Each row below holds a small network's activations on one input, seen along a few directions.
Each table varies a few parts of the input and shows all the possible inputs, shuffled.
Descriptions start from the smaller parts, as in this example, which fits no table here: values(2) and (point or line(11) or (line(6) and ring(8))).
Shared parts are said once, and a part with two or three values counts as separate values.

A family of inputs:
row 1: [-26 -36  52  13  48 -50 -12 -45  24 -20  57  21   1   3 -27  15]
row 2: [  8  36 -83 -16 -23  45 -16  74 -14  52 -70 -28   3   4  57 -18]
row 3: [ 36 -16  74  26  70  24  46   9  27  18 -64  -8  19   2 -72  45]
row 4: [  2  45 -72 -32 -96  -4 -15  14 -31  -5  45 -32  -4  10  27 -30]
row 5: [ -4 -38  57  15   5 -25 -15 -30  20 -41  35  27  28 -67 -47  -4]
row 6: [-58  10  38  52 -10  22  36 -55 -43 -54  27  28  58 -55  80 -15]
row 7: [  1  34 -58 -30 -70  15 -53  -3 -28  26  22  31 -53  12  50 -34]
row 8: [ 22 -31  77 -16  20 -36  38 -27  16 -21  35  -9  -9  -7 -71  14]
row 9: [ 20  34 -71  -8 -21  42 -59  30 -23  46 -57  29 -42   0  56 -15]
row 10: [  4  42 -88 -29 -74  11   3  66 -12  -2 -33 -57  26  24  22 -25]
row 11: [ 32 -33  59 -10  54 -19  60  -1  24   9 -15 -13 -16  33 -68  39]
row 12: [-37 -46  17  35  96 -26 -11 -32  40  -9  18  11 -13  41  -6  27]
What do these inputs look like to the network?
> point or ring(5) or line(6)
Start at row 2 and move only the ring(5) part, one step at a time. The first step leads to row 10. Which rows follow, in order?
> row 4, row 7, row 9

A family of inputs:
row 13: [-12  16 -35  -8 -65 -24  -1   8 -11 -50  39 -37  45 -18  -1 -24]
row 14: [ 20   7 -11 -39 -69 -19 -48  -1  -4   8  51  17 -21 -37 -23 -28]
row 15: [  37  -47   33  -26   49  -47    2   26   60   14    2  -30  -19   25
 -116   37]
row 16: [-46   2 -51  33   8   0 -59 -13   0 -14   8  30  10  -5  58  -9]
row 17: [-36  17 -34   8 -21  15  46  34 -10 -20 -20 -52  56  19  41 -12]
row 18: [  38  -25   51   -5   34  -28   41   27   46  -12  -25  -52   27    3
 -119   32]
row 19: [-42   7 -33  37   4  14 -17   1 -16 -25  -6   3  43 -39  67 -12]
row 20: [-34   2 -70 -15  10 -21 -31  10  16  10  21 -19 -31  65  43 -13]
row 21: [-33  11 -22  14 -40  -1  12  15 -17 -45   1 -17  67 -38  37 -21]
row 22: [-18   5 -67 -31 -31 -29   1  24  11   3  45 -50 -11  60   7 -14]
row 23: [ 13 -40  51  38 106  15  26  18  39  15 -67  -7  32 -18 -40  35]
row 24: [-42 -36  74  49  76 -12   4 -87   6 -24  45  64 -10   5   7  25]
row 25: [-28 -48  71   5  55 -48  -6 -87  10 -26  78  44 -42  20 -15  14]
row 26: [ 28  14   4  13  -3  60   3   8 -27  29 -62  27 -12 -42  34  -3]
row 27: [ 34  25 -40 -50 -31 -10  13  32  -9  41   7 -30 -44  60 -14   6]
row 28: [ 57  30   1 -36 -73  25  20  16 -22   1 -18 -11 -13 -22 -38 -11]
row 29: [ -7  15  10  25 -12  39 -30  -5 -23   6 -20  33  22 -76  44 -19]
row 30: [ 36  20  14 -13 -48  47  33  22 -28   7 -56   7  12 -41   3  -9]
row 31: [ 24  27   9 -22 -82   2 -14   2 -16 -21  26  -5  23 -57 -25 -28]
row 32: [ 37  42 -22 -32 -46  12  47  33 -24  14 -20 -54   1  40 -19   6]
row 33: [ 10 -46  35  35 112   2 -22   7  55  25 -51  21  -4  21 -51  41]
row 34: [-15  23 -47 -13 -45  -7  34  27  -5 -25  19 -73  33  40   3 -15]
row 35: [-48   9 -63  27  28  16 -25   7  10  10 -11  -4  -2  51  64   1]
row 36: [  7  28 -19  14  23  47  29  24 -27  39 -65 -12   2  16  52  14]
row 37: [  2   2 -14 -20 -27 -11 -80 -14  -4  17  27  46 -42 -28  11 -30]
row 38: [-33  -6 -59  -8 -11 -37 -66 -10   5 -14  40  15 -19   8  36 -23]
row 39: [ 18  19 -43 -32  10  -3 -20  17  -5  49 -17   1 -64  66  23   5]
row 40: [-12   9  -8  22  -9  26 -72 -17  -9  18  -5  60 -11 -42  33 -17]
row 41: [ 37   6 -19 -31 -16   9 -46   2  -8  39 -14  42 -80   6   1 -15]
row 42: [-26 -22 106  32  24 -17  82 -56  -7 -57  38  15  48 -32 -12  13]
row 43: [ -7 -44  77  -8  10 -60  28 -73  10 -34 104  11 -21  13 -49  17]
row 44: [ 16  33  -9 -10 -22  34  59  38 -29  19 -59 -34  26  19  20   8]
row 45: [  3  20  21   1 -57  25   0  10 -22 -15 -12  14  46 -75  15 -26]
row 46: [ 24  11 -13  11   1  46 -39  -3 -13  40 -46  55 -47  -8  24  -1]
row 47: [ 54  12 -17 -51 -58   2 -14  15 -10  29   9  13 -60  -2 -35 -12]
row 48: [ 24 -56  31 -10  92 -36 -33  13  61  21 -18   1 -38  34 -76  35]
row 49: [ 19 -33  62  15  58  -5  58  32  40  -5 -63 -30  55 -18 -76  28]
row 50: [-16  -3 -56 -26 -52 -45 -35   3   3 -22  64 -15   1   1   2 -23]
row 51: [ -4 -19  96  12  -3 -41  65 -66  -2 -61  77  -9  23 -10 -51  13]
row 52: [-37 -27  92  54  72   1  50 -71  -9 -35  30  36  24 -33  18  20]
row 53: [-45  14 -45  30  24  30  17  19  -8  -1 -26 -30  31  16  72  -2]
row 54: [  4  24 -36  11  27  34 -13  13 -10  50 -50  15 -33  51  45  18]
Changing only one part turns row 40 into row 45. The same change can be made to row 16. Which row results?
> row 21
Changing only one part turns row 22 into row 34. The same change can be made to row 43. Which row results?
> row 51
What do these inputs look like to the network?
> ring(6) and (values(2) or ring(5))
Which other rows does row 23 become when the values(2) part takes its other values? List them by row number.
> row 52
Which other rows does row 14 become when the ring(5) part takes its other values? List them by row number.
> row 22, row 27, row 47, row 50
List by row number the other rows that have the ring(6) part in common with row 38.
> row 20, row 25, row 37, row 39, row 41, row 48

A family of inputs:
row 55: [  26  -40  112  -29  -33  -73   42  -58   16  -63  106   -5   10  -39
 -120    4]
row 56: [  2  29 -48 -25 -65  -3  -2  28 -13  -5  14 -35  14   4   8 -22]
row 57: [  6  25 -46 -32 -55  -5 -25  13 -15  13  24  -8 -22  10  17 -21]
row 58: [-24  -2  25  43  31  23  14 -26 -10 -15 -12  20  26 -21  32   7]
row 59: [ 33  10 -27 -28 -16   4  25  54   9  18 -39 -49   5  22 -33   5]
row 60: [-32  10 -14   6 -30   0 -20 -26 -25 -16  34  27   2 -24  59 -25]
row 61: [ 39   0 -31 -32   3  -1 -23  35  17  38 -30 -10 -45  32 -33   6]
row 62: [-36  14 -15  12 -40   3   4 -11 -23 -35  24  -1  37 -31  50 -25]
row 63: [ 37   6 -26 -35  -6   3   2  39   7  37 -29 -23 -32  29 -24   5]
row 64: [  8  17 -51 -29 -46  -9 -51   9  -5  15  24   5 -34  13   7 -20]
row 65: [ 11  -7  26  18  44  20  40  28  14   9 -62 -20  33   0 -21  23]
row 66: [-27  -4  26  42  28  20  25 -11  -6 -22 -18   2  49 -33  27   5]
row 67: [  5  31 -49 -25 -63  -1 -13  13 -17   1  20 -18  -9  16  14 -19]
row 68: [ 14 -11  28  12  54  20  17  12  12  28 -51   6  -3   7 -12  22]
row 69: [ 13  -5  26  19  47  24  29  13  10  17 -56  -3  10  12 -15  25]
row 70: [-30   2 -19   9 -21  -3 -45 -30 -15 -14  34  40 -10 -21  49 -23]
row 71: [ 16 -18  22  15  62  15  -9   9  23  30 -51  20 -15   9 -21  24]
row 72: [-23  -8  27  36  38  18   1 -27  -8  -3  -7  30  12 -26  36   5]
row 73: [-22 -16  22  39  47  14 -24 -30   3  -1  -7  43   0 -24  26   7]
row 74: [-33  16 -16  13 -37   5  -8 -26 -28 -28  30  17  15 -19  55 -23]
row 75: [ 35  13 -28 -28 -14   7  14  40   5  25 -33 -32 -18  34 -27   7]
row 76: [-18 -62  57  -3  71 -82   7 -50  51 -28  84  -6 -24  52 -74  30]
What do these inputs look like to the network?
> values(2) or (line(4) and ring(5))
What sort of input is row 57?
> line(4) and ring(5)
Which other rows does row 74 become when the line(4) part takes its other values? List them by row number.
> row 60, row 62, row 70
